Each row below holds a small network's activations on one input, seen along a few directions.
Each table varies a few parts of the input and shows all the possible inputs, shuffled.
A made-up example of a description, with smaller parts first: one of 4 places along a line, together with either a single point or one of 9 places around a ring or (one of 3 separate values, together with one of 8 places around a ring).
Shared parts are said once, and a part with two or three values counts as separate values.
In the rows, 128 means zero.

Rows:
r1: [234 207 133 154 105  83 145 154 133 110 231  72  45  31  89  13 186  40
 123]
r2: [122 172 122 146  92  92 112 151 107 113 128 131 115  90 137 112 130 116
 124]
r3: [110 144 136 119 128 133 122 127 118 124 113 142 130 112 146 126 124 129
 129]
r4: [151 141 143 101  88  88 128 172  97  91  99 120  98  63 124  75 185  98
 168]
r5: [128  58 157 141 137 158 153 108 171 168 171 121 175 223 112 188  94 158
 125]
r6: [156  45 149  95 138 108 161 124 148 162 148 119 171 181  96 141 123 118
 169]
r7: [121 124 144 136 105 128 122 146 122 126 112 133 132 130 125 134 128 130
 132]
r8: [122  84 137 130 137 139 140 119 150 158 129 127 159 183 109 165 109 140
 134]
r9: [116 192 100 120 120 133 100 138  92  75  86 134  85  45 152  81 161 114
 125]
r10: [166  17 158 102 152 125 169 107 180 178 180 111 186 222  91 161 110 136
 162]
r11: [124 174 111 136  99 124 100 159 103  83  80 125  87  64 131  91 167 117
 131]
r12: [155  86 159 100 104  96 145 152 118 133 128 126 144 128 112 112 143 110
 168]
r13: [ 88 116 121 140 160 172 129  99 142 146 115 140 144 181 137 185  94 162
  97]
r14: [110 102 132 111 153 143 144 101 142 156 131 136 156 169 133 160 103 138
 127]
r15: [ 98 198  80 154 131 167  77 133  89  62  79 136  73  54 156 102 145 137
  97]
r16: [118  73 141 117 165 159 154  86 172 174 161 128 170 210 128 181  90 158
 121]
r17: [161 131 132 112 108  59 137 159 112 135 125 125 128  96 122  83 159  98
 163]
r18: [118 186 104 128 122 100 115 129 102 114 122 142 113  77 156  99 130 114
 116]
r19: [100 196  84 162 136 133  91 126 103 103 110 143 101  83 158 120 117 138
  91]
r20: [ 94  89 132 139 163 185 140  81 167 160 149 133 158 221 132 209  77 182
  86]
r21: [ 93 154 113 144 143 162 103 119 121 117  91 144 118 126 145 148 114 153
  98]
Question: What do these inputs look like to the network?
Answer: either a single point or (one of 4 places along a line, together with one of 5 places along a line)

Rows:
r22: [160  81 148 101 131 124 146 140 135 131 127 116 137 131 107 106 157 111
 170]
r23: [123 206 109 126 105  97  99 164  82  85  73 136  77  32 138  74 169 100
 133]
r24: [114 112 138 122 112 124 131 130 130 140 108 140 152 151 140 144 121 142
 129]
r25: [137 226  93 146 105 109  97 145 107  80 120 119  67  32 146  64 166 105
 110]
r26: [175 102 144 120 144 135 150 127 146 137 167 105 116 132 102 104 147 108
 139]
r27: [136 127 136 137 140 117 141 121 126 143 172 129 136 138 131 134 108 122
 122]
r28: [156 115 148 138 131 109 145 138 133 135 178 108 116 139 100 133 127 117
 133]
r29: [147  92 137 116 107  97 139 143 130 138 130 122 148 142 108 125 134 116
 156]
r30: [ 98 113 132 111 130 144 125 121 122 124  99 140 139 147 135 161 117 152
 128]
r31: [ 93 106 111 125 146 160 109 114 127 123  83 147 147 153 142 161 110 165
 120]
r32: [126 127 135 152 125 147 128 118 137 141 153 131 140 148 136 138 105 133
 106]
r33: [ 96 145 106 146 159 168 119  99 155 138 118 131 129 157 135 164 109 157
  98]
r34: [110 132 120 140 137 164 122 102 141 132 138 130 135 148 134 150 101 138
 103]
r35: [123 109 134 110 122  97 141 130 120 144 125 138 153 141 137 135 121 126
 144]
Question: The inputs of r23 and r25 match in every part but one. If r35 is changed in the same way as r23 into r25, which row does it become?
Answer: r27
Question: What do these inputs look like to the network?
Answer: one of 2 separate values, together with either a single point or one of 6 places along a line
Question: Change only the place on the line of 6 in r24. List by row number the other rows that result.
Answer: r22, r29, r30, r31, r35
Question: Change only the choice among 2 separate values in r22. List by row number the other rows that result.
Answer: r26

Rows:
r36: [144 174 105 162 145 130 115 134 123 103 159 115  90  83 142  92 149 121
 117]
r37: [118 195 108 155 122 133  98 142 109 109  95 135  91  75 129 103 136 114
 105]
r38: [154  87 169 137 155 154 180 106 181 178 206 107 151 195 121 147 123 127
 129]
r39: [131  47 151 114  99 114 129 151 141 146  82 130 165 193  87 173 123 155
 150]
r40: [ 91 169 131 113  89 136 105 148  93  92  55 149 109  81 159 117 149 136
 124]
r41: [148  99 149  82 105  74 145 154  98 130 110 136 148 101 127  91 151  92
 183]
r42: [117  89 127 141 164 220 117 112 152  92 128 106 109 154 115 156 140 162
 128]
r43: [167 124 128 123 111  98 131 140 122 115 164 116 123  99 128  84 147 108
 146]
r44: [ 97 107  98  81 198 136 135  82 135 163  85 157 162 157 146 152 102 144
 131]
r45: [ 89 138 135 156 102 117 126 105 124 158 168 153 167 179 152 191  48 154
  76]
r46: [152 178 108 144 119  96 126 135 131 122 158 105  92  91 101 102 139  95
 120]
Question: What do these inputs look like to the network?
Answer: either one of 5 separate values or one of 6 places along a line

Rows:
r47: [125 118 117 108 110  89 126 136 109 133 106 142 150 120 128 121 123 118
 149]
r48: [182 104 156 136 106 106 152 146 158 148 175  98 123 150  91 112 145 107
 138]
r49: [124 130 128 132 108 142 110 153 112  88  96 119 106 102 118 117 160 128
 139]
r50: [125 121 153 109  96  94 136 145 111 141 117 139 149 129 134 128 130 121
 146]
r51: [113 197 101 140 142 130 114 119 110 110 130 137  94  73 165 101 132 114
 106]
r52: [ 86  60 140 123 136 143 134 106 131 156 125 157 192 209 153 199  79 176
 120]
r53: [123 112 134 115 104  89 122 145 111 128 112 135 147 124 124 132 119 120
 148]
r54: [124 122 144 103 112  90 144 140 112 143 116 143 150 126 138 121 124 116
 145]
r55: [130 127 121 125 123 137 104 141 115  92  91 124 107  96 117 108 150 126
 144]
r56: [179 106 155 115 131 107 167 125 150 156 186 107 128 140 105  98 139 100
 140]
r57: [127 119 121 101 132  81 131 137 114 143 107 141 152 122 135 118 132 122
 153]
r58: [131 131 104 113 130 138 109 135 113  98  84 132 112  91 121 102 154 121
 145]
r59: [ 77  86 124 119 171 203 124  96 151 145  79 136 147 196 129 201  99 181
 111]
r60: [134 135 139 114 116 142 122 146 116 104  95 129 110  98 125 111 159 124
 144]
r61: [125  54 154 137 173 173 165  87 187 192 174 122 178 239  99 198  84 149
 122]
r62: [121 119 146 127  85  90 127 155 118 137 105 134 143 134 127 132 134 128
 141]
r63: [122 201  88 148 150 123 103 126 110 108 123 134  93  74 150  98 132 123
 105]
r64: [ 81  66 139 120 156 155 139  98 145 175 103 156 185 225 136 217  75 173
 107]
r65: [116 204 113 150 130 132 114 127 108 110 133 135  93  77 155  99 126 117
  95]
r66: [126 131 121 101 144 137 124 129 117 108  92 130 114  94 144  97 162 117
 149]
r67: [120 202 119 156 112 135 112 133 108 105 133 135  90  77 148 111 131 124
 100]
r68: [114 197 107 176 104 133 100 141 104  88 134 123  87  81 140 116 130 129
  95]
r69: [176  99 149 136 107 111 153 143 149 135 190  98 121 147  90 119 142 105
 143]
r70: [ 85  80 124 124 151 191 119 104 138 123 100 137 153 180 145 181 103 184
 123]
r71: [116 199 113 175 102 130 101 143 115 102 120 126  87  83 141 111 135 131
  92]
r72: [187 104 132 112 152  97 158 125 153 153 175 105 131 134  99  98 144 104
 149]
r73: [132 131 108 107 151 130 116 136 119 107  86 134 111  91 127 101 162 125
 151]
r74: [ 71 154 106 157 150 186 106  89 137 116 136 145 140 159 167 187  75 180
  73]
r75: [124 118 132  97 123  87 144 130 113 141 113 142 152 123 149 119 130 115
 154]
r76: [126 132 134 133 105 139 111 154 123 102  83 124 104 104 120 112 165 131
 137]
r77: [183  96 144 126 123 106 147 134 151 139 182 100 126 139  88 111 131 101
 145]
r78: [115 193 102 163 122 131  91 132 106  96 128 127  90  75 140 109 122 122
  97]
r79: [ 61 161 105 154 169 197 110  76 152 136 114 146 133 178 151 203  73 181
  62]
r80: [122 118 139 127  87  92 127 155 108 121 117 129 145 133 124 136 127 125
 144]
r81: [180 103 144 108 143 104 167 116 151 154 182 104 132 135 115  98 144  98
 149]
r82: [126 134 133 107 133 140 127 139 117 110  96 133 111  95 132 102 155 117
 140]
r83: [182 103 162 119 115 111 163 133 151 153 188 107 126 142  99 111 143 103
 145]
r84: [137  48 154 139 153 160 160  95 174 171 196 120 182 225 115 179  86 152
 132]
r85: [179 102 130 116 132 106 148 124 148 148 175 103 133 132  95 101 138  97
 142]
r86: [116 196  86 151 130 133  96 126 105 102 122 135  94  70 144 103 125 117
 100]
Question: What do these inputs look like to the network?
Answer: one of 4 places along a line, together with either one of 2 separate values or one of 8 places around a ring
Question: The inputs of r72 and r63 match in every part but the place on the line of 4. If r61 is changed in the same way as r72 into r63, which row does it become?
Answer: r79
Question: The inputs of r59 and r64 match in every part but the place on the line of 4. If r49 is changed in the same way as r59 into r64, which row does it become?
Answer: r80
Question: Change only the choice among 2 separate values in r70. List by row number the other rows that result.
Answer: r59
Question: Change only the place on the line of 4 in r50. List by row number the other rows that result.
Answer: r60, r67, r83
